A small network was shown many inputs. Here are its activations along a few directions, one row for each input.
Each table varies a few parts of the input and shows all the possible inputs, shuffled.
A made-up example of a description, with smaller parts first: one of 4 places along a line, together with either a single point or one of 9 places along a line or (one of 3 separate values, together with one of 8 places around a ring).
Shared parts are said once, and a part with two or three values counts as separate values.
(in the rows, 128 means zero)

Table:
row 1: [124 111 167  74 167 186 125 158 154 154 140 114 125  94 178]
row 2: [147 132 127 178 130  92 140 145 168 153 134 170 122 191 114]
row 3: [164 138 138 183 156 102 145 154 188 168 133 165 123 187 123]
row 4: [ 10 109  89  40  58 160 117  91  53 105 143 141 142 117 120]
row 5: [ 89 108 145  53 109 162 119 132 109 126 148 122 124 104 154]
row 6: [144 144 114 141 120 114 121 100  92  92 107  94 132  91 106]
row 7: [163 148 122 152 152 127 122 116 118 106 106  86 135  88 121]
row 8: [148 144 115 143 126 117 120 103  98  95 106  92 133  91 109]
row 9: [143 130 124 176 124  89 140 142 162 149 134 171 121 193 112]
row 10: [151 133 131 180 137  94 141 147 173 156 134 169 122 190 116]
row 11: [ 59 140  65 138  67 111 130  48  35  78 108 110 148 100  80]
row 12: [139 129 121 174 117  86 139 140 157 146 135 172 121 194 110]
row 13: [ 93 107 147  55 115 165 119 135 114 129 147 122 125 103 157]
row 14: [121 110 164  71 161 183 124 155 148 151 140 115 125  95 176]
row 15: [ 97 107 149  58 122 168 118 138 118 132 145 122 125 102 161]
row 16: [127 125 113 169  97  80 138 132 142 137 136 176 118 197 102]
row 17: [113 108 158  67 148 178 120 149 137 144 142 118 126  98 172]
row 18: [179 153 133 160 177 138 129 128 140 120 104  81 134  83 130]
row 19: [156 146 118 148 139 122 120 110 108 100 106  89 135  90 116]
row 20: [109 106 155  65 142 175 119 146 132 141 142 119 126  99 169]
row 21: [160 136 136 183 149 100 143 152 183 164 133 167 123 188 121]
row 22: [139 144 113 139 113 111 122  96  87  91 108  94 131  92 103]
row 23: [117 109 161  69 154 181 122 152 143 147 141 116 126  96 174]
row 24: [135 128 118 172 110  84 138 137 151 143 135 174 121 195 108]
row 25: [105 106 153  63 135 173 118 143 126 138 143 120 126 100 167]
row 26: [171 150 128 156 165 132 126 122 129 113 105  84 135  85 126]
row 27: [155 134 134 182 143  97 142 150 178 159 133 168 122 189 118]
row 28: [ 85 108 143  50 102 158 119 129 105 124 149 123 124 105 150]
row 29: [167 149 125 154 158 130 124 119 123 109 105  85 135  86 124]
row 30: [152 145 116 145 132 120 120 106 103  97 107  91 134  90 112]
row 31: [124 124 111 167  90  78 139 129 137 134 137 177 117 198  99]
row 32: [160 147 120 150 145 124 121 113 113 103 106  88 136  89 119]
row 33: [175 152 131 158 171 135 127 125 134 116 104  82 134  84 128]
row 34: [ 54 115  57 161  46  84 142  93  80 114 133 197 136 208  66]
row 35: [101 107 151  61 129 170 118 141 122 135 144 121 126 101 164]
row 36: [131 126 115 171 104  82 138 135 146 140 136 175 120 196 105]
- The inputs of row 7 and row 2 match in every part but one. If row 29 is changed in the same way as row 7 into row 2, which row does it become? => row 10
- What is each input in this table made of? => one of 3 separate values, together with either a single point or one of 11 places along a line
- Which other rows does row 3 become when the choice among 3 separate values takes its other values? List them by row number. => row 1, row 18
- Which other rows does row 1 become when the place on the line of 11 takes its other values? List them by row number. => row 5, row 13, row 14, row 15, row 17, row 20, row 23, row 25, row 28, row 35

Table:
row 37: [144 135 119 169 125  98 135 130 143 133 125 148 126 163 110]
row 38: [143 136 118 171 124  97 136 128 142 133 125 149 126 164 108]
row 39: [ 89 117 136  48 129 188 112 114  85 108 128  82 137  50 157]
row 40: [150 137 120 172 129  98 135 130 143 131 123 143 126 158 110]
row 41: [143 135 118 170 124  98 135 129 142 133 125 148 126 163 109]
row 42: [105 109 159  28 128 186 107 132  99 113 139  85 126  54 172]
row 43: [145 134 120 167 125  99 135 131 143 133 126 148 125 162 111]
row 44: [ 84 114 136  43 126 189 113 115  85 110 131  87 136  55 158]
row 45: [148 139 117 176 127  95 136 127 142 131 122 144 127 160 106]
row 46: [ 97 113 149  52 148 195 118 133 115 131 135  96 134  67 170]
row 47: [136 133 117 168 120  97 137 129 142 135 128 154 126 169 108]
row 48: [138 132 118 166 121  98 136 130 142 135 128 153 125 168 110]
row 49: [142 137 116 173 123  95 137 127 141 133 125 149 127 165 107]
row 50: [101 122 136  57 137 187 112 112  85 104 122  73 138  42 156]
row 51: [150 138 119 173 129  98 135 129 143 131 123 143 126 159 109]
row 52: [148 139 118 175 128  96 136 128 142 131 122 144 127 160 107]
row 53: [149 138 118 174 128  97 135 128 143 131 123 144 126 159 108]
row 54: [131 130 117 164 116  98 137 129 141 137 131 159 125 173 109]
row 55: [116 114 159  37 136 184 107 130  99 109 133  75 127  46 170]
row 56: [103 116 149  56 151 194 117 132 115 129 132  92 135  63 169]
row 57: [139 131 120 163 122 100 135 132 143 135 129 152 125 166 112]
row 58: [114 121 149  65 159 192 117 130 115 125 126  82 136  55 168]
row 59: [ 95 119 136  52 133 187 112 113  85 106 125  77 137  46 157]
row 60: [131 130 118 163 117  99 137 130 142 137 131 158 125 172 110]
row 61: [132 129 119 161 117  99 136 131 142 137 131 158 125 172 111]
row 62: [111 111 159  33 132 185 107 131  99 111 136  80 126  50 171]
row 63: [108 118 149  61 155 193 117 131 115 127 129  87 135  59 169]
row 64: [132 129 119 160 117 100 136 132 142 137 131 157 124 171 112]
row 65: [142 136 117 172 124  96 136 128 142 133 125 149 126 165 107]
row 66: [133 129 120 159 118 101 136 133 143 137 131 157 124 171 113]
row 67: [121 116 159  41 139 183 107 129  99 108 131  71 127  42 169]
row 68: [138 132 119 164 121  99 136 131 143 135 128 153 125 167 111]
row 69: [137 133 118 167 120  98 136 129 142 135 128 153 125 168 109]
row 70: [130 131 116 165 116  97 137 129 141 137 130 159 125 174 109]
row 71: [147 140 116 177 127  95 136 126 142 131 122 145 127 161 106]
row 72: [136 134 116 169 119  96 137 128 141 135 128 154 126 169 108]
- What is each input in this table made of? => one of 4 places along a line, together with either one of 3 separate values or one of 6 places along a line
- The inputs of row 57 and row 40 match in every part but the place on the line of 4. If row 48 is changed in the same way as row 57 into row 40, which row does it become? => row 53
- Which other rows does row 66 become when the place on the line of 6 takes its other values? List them by row number. => row 54, row 60, row 61, row 64, row 70
- List by row number the other rows that have the place on the line of 4 in common with row 59. => row 37, row 38, row 41, row 43, row 49, row 55, row 63, row 65

Table:
row 73: [187 151 116 220 150  79 143 135 166 138 113 145 126 174  96]
row 74: [112 123 104 178  88  75 145 124 140 142 137 192 121 214  90]
row 75: [121 133 139  75 145 175 111 108  91 101 115  63 135  37 152]
row 76: [114 109 165  48 153 192 118 155 138 140 142 103 124  79 180]
row 77: [101 128 126  64 120 169 111  99  71  90 120  69 139  43 139]
row 78: [ 80 102 149  41 128 186 116 137 112 133 147 116 131  88 171]
row 79: [ 70 105 137  36 110 182 115 123  90 120 141 114 132  83 155]
row 80: [183 142 134 206 152  81 140 152 188 156 126 165 122 193 111]
row 81: [143 148  89 211 101  63 139 106 119 111 113 151 129 178  74]
row 82: [143 116 171  66 170 185 114 151 138 134 131  85 125  62 181]
row 83: [164 154 101 218 128  69 140 116 141 122 107 143 130 169  84]
row 84: [124 135  88 193  89  69 138 111 122 122 123 172 128 195  81]
row 85: [123 124 116 178 103  80 145 139 160 157 144 193 120 219 106]
row 86: [145 127 157  79 168 184 117 131 117 117 120  66 133  41 166]
row 87: [157 134 133 187 134  83 145 155 184 163 139 181 117 209 115]
row 88: [ 81 116 124  48 109 174 111 105  73 101 129  91 136  63 146]
- What is each input in this table made of? => one of 2 separate values, together with one of 8 places around a ring
- The inputs of row 74 and row 79 match in every part but the choice among 2 separate values. If row 80 is changed in the same way as row 74 into row 79, which row does it become? => row 82
- Which other rows does row 88 become when the choice among 2 separate values takes its other values? List them by row number. => row 84

Table:
row 89: [122 143  95 147  99 102 126 101  94  98 117 120 133 129  95]
row 90: [ 80  92 159  22 137 206 119 154 119 136 157 104 127  76 193]
row 91: [ 78 122 104 135 102 122 144 111 118 142 136 165 133 166 108]
row 92: [169 141 154 150 170 127 132 150 174 153 128 125 126 134 143]
row 93: [117 144  91 152 103 106 128 100  97 101 115 122 136 129  94]
row 94: [174 140 158 146 165 123 130 152 174 149 130 123 122 133 144]
row 95: [160 141 120 173 149 118 131 119 127 118 108 107 132 112 119]
row 96: [165 139 124 168 145 113 129 120 126 115 109 106 128 111 119]
row 97: [ 49 103 137  23 100 185 108 104  79 120 146 105 133  70 174]
row 98: [179 138 162 142 160 118 127 153 173 145 131 122 119 132 144]
row 99: [171 137 128 163 140 108 127 121 125 112 110 104 125 110 119]
row 100: [101 116 127 118  79  98 130 119 111 123 144 159 118 161 115]
row 101: [183 136 167 138 155 114 125 155 173 142 133 120 115 131 144]
row 102: [176 136 132 159 135 104 125 123 125 108 111 102 121 109 120]
row 103: [128 142  99 143  95  97 124 104  92  95 118 119 130 129  95]
row 104: [131 108 142 117 120 123 125 158 154 146 146 163 116 168 139]
row 105: [155 142 117 177 154 123 132 118 128 121 107 109 135 113 118]
row 106: [132 122 178  39 176 210 121 154 138 135 132  69 120  38 184]
row 107: [ 88 119 114 128  92 113 138 114 115 135 139 162 127 164 110]
row 108: [ 81 125 122  40 116 177  95  95  55  84 115  72 147  36 142]
row 109: [ 92 118 118 125  88 108 136 116 114 131 141 161 124 163 111]
row 110: [134 120 147  56 155 200 112 116  87 101 116  58 139  21 155]
row 111: [117 113 129 128 134 136 133 155 157 157 140 168 127 171 137]
row 112: [112 114 125 132 139 140 137 153 159 161 138 169 130 171 137]
row 113: [133 140 103 139  90  92 121 106  90  92 120 118 126 127  95]
row 114: [106 146  84 160 112 115 132  97 102 106 111 125 143 129  92]
row 115: [159 145 145 158 180 136 137 147 176 161 125 129 133 135 143]
row 116: [127 110 138 120 125 127 128 157 155 150 144 164 120 169 138]
row 117: [149 144 113 182 158 128 134 116 130 124 105 110 138 114 118]
row 118: [ 83 120 109 132  97 118 141 112 117 139 137 163 130 165 109]
row 119: [164 143 149 154 175 131 135 149 175 157 127 127 130 135 143]
row 120: [111 145  88 156 107 111 130  99  99 103 113 123 140 129  93]
row 121: [ 97 117 123 121  83 103 133 117 113 127 142 160 121 162 113]
row 122: [122 111 134 124 129 132 130 156 156 154 142 166 123 170 137]
row 123: [136 107 146 113 116 118 123 159 154 141 148 161 113 167 140]
- What is each input in this table made of? => one of 5 places around a ring, together with either a single point or one of 6 places along a line
- The inputs of row 118 and row 105 match in every part but the place on the ring of 5. If row 109 is changed in the same way as row 118 into row 105, which row does it become? => row 96
- List by row number the other rows that have the place on the ring of 5 in common with row 92. => row 94, row 98, row 101, row 106, row 115, row 119
- List by row number the other rows that have the place on the ring of 5 in common with row 112. => row 90, row 104, row 111, row 116, row 122, row 123

Table:
row 124: [130 127 146  55 142 171 104 143 116 110 130  87 131  70 155]
row 125: [ 96 113 144  67 134 180 122 116  98 122 130  93 132  64 161]
row 126: [113 120 145  61 138 176 113 129 107 116 130  90 131  67 158]
row 127: [ 87 109 143  70 133 182 125 109  94 124 130  94 133  63 163]
row 128: [118 148  79 188  98  75 137 123 136 128 125 180 135 209  73]
row 129: [121 124 145  58 140 174 108 136 112 113 130  89 131  69 157]
row 130: [171 156 105 233 126  58 145 112 146 127 110 148 127 179  81]
row 131: [165 108 100 214 126  88 140 154 154 137 120 182 121 206 101]
row 132: [156 132 136 187  89  45 142 127 153 139 141 176 106 206  98]
row 133: [104 116 144  64 136 179 118 123 103 119 130  91 132  65 159]
row 134: [146 155 122 211 145  80 154 136 189 172 131 179 129 211 102]
- What is each input in this table made of? => either one of 5 separate values or one of 6 places along a line
